Each row below holds a small network's activations on one input, seen along a few directions.
Each table varies a few parts of the input and shows all the possible inputs, shuffled.
Descriptions start from the smaller parts, as in this example, which fits no table here: one of 2 separate values, together with either a single point or one of 9 places along a line or (one of 4 places along a line, together with one of 5 places around a ring).
Shared parts are said once, and a part with two or three values counts as separate values.
(in the rows, 128 means zero)

Other details of the inputs vary at random and push rows far along two fixed directions, the same in every table; ignore that.

Table:
x1: [161  78 122 138 149 201 146 121 178 161 127 109  67 138 129]
x2: [ 96 180 102 137 112  50 123 139  74  85 132 150 196 131 144]
x3: [ 51 153 115 130  90  75 131 107  72  61 100 151 143 138 156]
x4: [166 109 166  96 173 159 106 153 193 182 174 113 134 141  73]
x5: [179  98 142 132 155 192 120 131 155 167 164 101  95 134 112]
x6: [153  90 108 144 145 173 142 135 156 153 125 123  90 142 151]
x7: [148 173 167 114 170  79  89 183 132 134 171 145 217 111  79]
x8: [147 115 128 139 118 147 138 110 125 136 112 119 110 105 147]
x9: [ 78  85  73 128  98 156 168  72 103 103  78 133  58 159 168]
x10: [100 134 110 162  74 100 153 104 101 102  53 141 108  80 176]
x11: [124 147 132 152  74  80 135 139  95 107  91 143 131 107 167]
x12: [100 202 149  96 134  33  81 171  64  80 179 155 230 148  81]
x13: [ 78 172 117 118 103  39 126 133  86  90 114 150 192 131 124]
x14: [ 58 181 129 122 118  63 112 117  73  60 126 149 184 115 124]
x15: [152 185 193  95 152  82  79 162 130 144 182 124 217  89  52]
x16: [183 110 161 111 137 172 118 131 165 172 167 100 105 134 105]
x17: [120 158 133  97 152 106 112 120 140 127 166 113 181 121  82]
x18: [101  80  82 146 119 212 164  53 129 105 102 112  39 143 186]
x19: [133 160 126 114 151 110 118 121 129 123 170 123 177 127  99]
x20: [117 125  89 182  66 110 160 112  85  98  55 142  93 101 214]
x21: [ 67 136 100 159  86  65 156 139  76  78  42 173 134 112 165]
x22: [173  68 108 146 123 223 157  93 162 168 120  95  40 130 165]
x23: [ 88 101  92 139  97 157 155  82 105  89 102 127  62 165 183]
x24: [158 130 179 100 158 137  99 167 178 165 178 118 150 142  63]
x25: [105 100  66 141 116 161 155  87  94 102 110 129  76 159 172]
x26: [154 138 185 103 152 124  93 158 147 158 173 118 160 124  64]
x27: [181 130 161 107 188 164 105 153 193 186 184 109 155 116  82]
x28: [127 124 124 123 146 178 120 100 134 119 178 107 108 151 134]
x29: [165 101 134 121 150 170 131 144 185 174 139 111 100 145 127]
x30: [175  89 128 144 124 202 144  90 173 164 124  93  61  99 152]
x31: [150 114 146 110 168 158 119 138 174 160 144 118 128 121  96]
x32: [128 107 104 158 115 139 148 139 123 126  99 142  94 144 162]
x33: [150 113 143 112 150 148 122 144 179 173 131 120 125 131 112]
x34: [115 135 133 143  78  93 137 120 113 118  85 136 122  99 155]
x35: [ 75 161 105 149 103  48 141 148  91  93  50 169 172  97 162]
x36: [114 121  98 120 142 150 134  96 107 111 141 127 117 141 126]
x37: [182 147 204  83 160 132  80 156 171 180 205 102 173 115  47]
x38: [107 176 128 113 116  56 116 148  96 101 148 140 195 146 117]
x39: [129 160 167 118 144  90 102 154 113 127 143 136 181 101  76]
x40: [ 61 145  88 125 112  88 142  98  67  71  93 153 136 128 139]
x41: [153 102 134 123 145 152 131 149 163 155 137 125 107 150 125]
x42: [105 138  92 166 106  88 148 150 100 109  68 157 138 121 187]
x43: [157  71 124 136 124 195 146 117 150 156 118 108  50 153 138]
x44: [151  74 113 147 132 200 152  97 143 151 105 114  56 127 146]
x45: [148 144 161 119 138 103 104 180 141 137 155 137 158 148  93]
Each input here is: one of 5 places around a ring, together with either one of 3 separate values or one of 6 places along a line.
The inputs of x36 and x9 match in every part but the place on the ring of 5. If x30 is changed in the same way as x36 into x9, which row does it become?
> x34
The inputs of x25 and x40 match in every part but the place on the ring of 5. If x42 is changed in the same way as x25 into x40, which row does it become?
> x35
Change only the choice among 3 separate values in x13. List by row number the other rows that result.
> x3, x9

Table:
x46: [207 124 184  94 146 138 107 187 205 192 189  98 139 162  75]
x47: [ 83 136  57 145  95  78 152  96  72  99  76 162 139 152 192]
x48: [150 148 147  98 202 159  93 130 199 152 227  88 168 158  39]
x49: [111 164 129  84 177 117  99 120 134 146 170 125 180 103  97]
x50: [106 124 121 119 137 151 119 116 162 141 180 115 130 160 121]
x51: [124 131 148 148 144 103 128 165 162 148 108 132 146 126  89]
x52: [169 135 162 134 128 137 120 128 174 163 144 102 125  76  65]
x53: [146 144 148 128 110  99 139 126 125 156 102 126 148  66  93]
x54: [ 84 154 100 170 117 102 132 138  78  63  62 162 120 101 165]
x55: [113  80  82 159 147 166 157 122 113 150  95 148  88 141 147]
x56: [138 121 135  86 157 208 108  97 201 155 190  86  89 125 116]
x57: [127 101  80 155 138 168 164 139 138 104  99 144  76 157 142]
x58: [196  85 109 113 121 151 148 139 177 184 101 130  78 152 140]
x59: [ 51 140  86 154 114 101 157  90  96  53  70 160 141 122 178]
x60: [120 159 140 162  36  64 158 125  80 106  54 138 129  91 175]
x61: [127 170 143 128 125  30 119 202 136 104 108 158 194 121  85]
x62: [136 183 154 159  82  71 116 145  50  81 141 134 176  98 138]
x63: [112  54  90 159 121 152 175 117 148 178  48 138  66 128 157]
x64: [159 135 147 103 182 173  99 141 139 162 154 131 139 103  97]
x65: [156  72 145 143  94 179 145 114 172 165  84 123  60 132 180]
x66: [ 69 124  91 196 107  94 152 126  62  52  42 178 115 112 187]
x67: [ 91 174  99 108 122  66 108 123  77  92 127 128 189 106 160]
x68: [132 133 153 146  99  76 135 169 126 147  97 129 138 143 144]
x69: [132 197 160 113 154  86  89 116 137 110 218 110 214  99  42]
x70: [117 137 144 159 138 130 109 163 121 127 158 129 141 153 112]
x71: [112 188 147 101 120 118  98 129 125 107 162 107 174 134 144]
x72: [ 99 137 109 182  88  82 144 153  58  95  88 153 124 161 186]
x73: [127 151 110 102 109 103 125 137 136 114 166 133 152 172 141]
x74: [146 102 122 168  99 203 146  88 133 127 131 102  55 118 139]
x75: [ 98  92 138  92 107 177 129  51  93 112 157 100  66 148  75]
x76: [ 99 176 167 140  99  30 103 196 118 125 113 165 201 119 110]
x77: [163  70 129 110 149 199 150 113 191 193  82  99  57  98 130]
x78: [ 52  52  87 111 104 179 150  68  92 111  99 122  33 204 128]
x79: [134 153 184 137 153 135  91 160 129 115 177 138 165 131 108]
x80: [219 143 174 114 174 154  80 135 139 171 235  80 165  97  50]
x81: [115  92  74 120 123 172 160  99 170 127 142 114  58 173 159]
x82: [103  94 172  68 152 166  97  85 117 115 174 122 106 180  66]
x83: [117 116 111 119 148 143 129  87 124 127 141 113 144 138 162]
x84: [129 171 137 164 119  87 123 130  84  75 129 144 160  86 101]
x85: [144 150 115 119 158 101 126 178 104 116 135 151 169 139  96]
x86: [110 113 169  44 151 171  84 100 120 118 178 102 105 153  59]
x87: [173 100 118 134 119 175 139 151 140 135 145 130  87 174 150]
x88: [155 158 122  81 173  97  99 154 142 144 216 107 204 158  85]
x89: [166 124 173 112 117 148 124 150 166 172 114 104  97 114 145]
x90: [134 139 143 147 176 135 110 174 132 123 168 127 165 138  75]
x91: [117 115 143 116 154 195 120  87 185 138 177 102 110 150 129]
x92: [163 159 105 129 128  68 115 169  82 102 125 177 166 145 137]
x93: [169  61 114 143 148 215 146  93 134 148 113 119  65 137 178]
x94: [ 89 147  94 174  74 107 140 135  51  79  55 153  93 123 221]
x95: [130 103 155  43 159 152 108 124 134 123 199 113 110 198  36]
x96: [163 179 212 124 164  97  71 182 110 128 212 136 210 137  93]
x97: [ 90 121  58 115 133 128 169 106 124 121 104 146 123 160 148]
x98: [179  81 118 128 157 207 138 142 180 153 178 108  50 167 121]
x99: [119 121 111 136  97 166 145  63 147 112 150  95  84 117 143]
x100: [116  90  77 175 115 118 151 132  71 120  82 139 105 148 187]
x101: [123 194 100 124  90  50 114  88  69  90 133 149 185  92 137]
x102: [110 105 103 158  84  71 151 157  90 131  48 136 146 124 173]
x103: [156 113 169 112 123 180 104 144 203 166 128 107  93 102 122]
x104: [106 189 127 132  79  63 128 101  75  82 155 122 174 108 142]
x105: [105 113  78 137 106 164 180  44 111 120  96 108  91 110 151]
x106: [140  89 126 137 175 189 138 112 131 146 121 146 103 119 136]
x107: [113  95  90 136 115 181 155  86 153 150 135  94  69 184 172]
x108: [116 161 174 138 137  56 114 170 131 108  99 159 187  92 105]
x109: [147  99 160 117 159 137 131 136 165 175 105 139 132  99 111]
x110: [180 114 156  99 139 141 105 147 161 181 120 112 131  91 128]
x111: [164  91 154 120 135 144 133 135 152 163 100 119 128 108 146]
x112: [ 77  82  72 130 131 178 174  63 124 131  81 134  92 130 184]
x113: [133 119 125  85 196 171 126 119 177 185 201  95 157 150  66]
x114: [101 176 146 141 119  70  96 172  74  73 127 158 165  91 148]
x115: [118 122  90 172  42  76 159 110  69 115  33 138 117  78 186]
x116: [159 161 171  89 160  64 103 207 156 170 158 148 221 129  47]
x117: [160 158 152 126 146 130 115 134  98 144 168 131 173  83  72]
x118: [159  54 112 134 116 182 171 131 201 167 100 113  25 151 152]
x119: [115 163 109 150 117  64 103 153  42  85  88 154 168  94 173]
x120: [140 189 195 134  97  40  90 166 121 127 157 140 200  66  77]
x121: [144  68 153 139 120 189 157 105 190 162  91 125  45 123 168]
x122: [ 88 181 146 127 112  60 119 117  84  80 134 150 187 140 174]
x123: [ 82 154 116 152  89  71 141 148 111  90  22 159 131  81 161]
x124: [112 146 115 104 162 164 115 105 167 118 151 103 128 114 111]
x125: [104  84  56 134 130 184 183  84 169 104 101 122  62 175 160]
Describe the family of inputs behind these rows.
> one of 5 places along a line, together with either a single point or (one of 3 separate values, together with one of 5 places around a ring)
The inputs of x80 and x92 match in every part but the place on the line of 5. If x62 is changed in the same way as x80 into x92, which row does it become?
> x87
The inputs of x76 and x118 match in every part but the place on the line of 5. If x47 is changed in the same way as x76 into x118, which row does it become?
> x88
Change only the choice among 3 separate values in x59. List by row number the other rows that result.
> x66, x108
Start at x118 and move only the place on the ring of 5, one step at a time. The first step leads to x61. Which rows follow, in order?
> x116, x58, x46
Start at x73 and move only the place on the line of 5, one step at a time. The first step leads to x107. Which rows follow, in order?
> x122, x71, x104

Table:
x126: [101 112  70 159 112 167 167  31  98  89  97 118  79 113 180]
x127: [148 105 101 140 122 198 137  71 130 131 175  91  74 147 155]
x128: [119 104 112 121 114 108 148 129 140 163  86 133 147  89 133]
x129: [ 99 162 134 131 105  43 132 163 131 134  87 168 193 128 133]
x130: [ 56 170 118 108 132  59 117 127  99  70 122 131 175 170 131]
x131: [213 127 177 122 175 195 107 123 212 198 175  77 139  85  88]
x132: [116  79  68 114  94 162 155  80 105 101 118 119  62 185 187]
x133: [124 157 155 162  84  83  93 153  64  88 108 141 145 105 135]
x134: [ 67 146  69 127 127 144 161  72 124 100 117 132  99 125 135]
x135: [155 138 180 112 125 111 105 183 126 131 177 128 145 151  64]
x136: [ 97 146 167  94 142  93 110 149 106 119 123 147 178  94  69]
x137: [182 175 191 128 131  73  97 187 121 163 186 118 207  95 115]
x138: [183 109 140 112 118 120 142 167 167 166 154 121 101 141 146]
x139: [157 108 191  75 179 182  79 144 212 175 184 117 117 158  49]
x140: [143  76 121 160 124 227 150  70 145 139  78 105  19 100 146]
x141: [ 89 136  54 184 166  83 149 199  68  80  62 203 168 162 182]
Describe the family of inputs behind these rows.
> either a single point or (one of 3 separate values, together with one of 5 places around a ring)
Change only the choice among 3 separate values in x135. List by row number the other rows that result.
> x132, x138
Change only the place on the ring of 5 in x140. List by row number the other rows that result.
> x133, x135, x136, x139
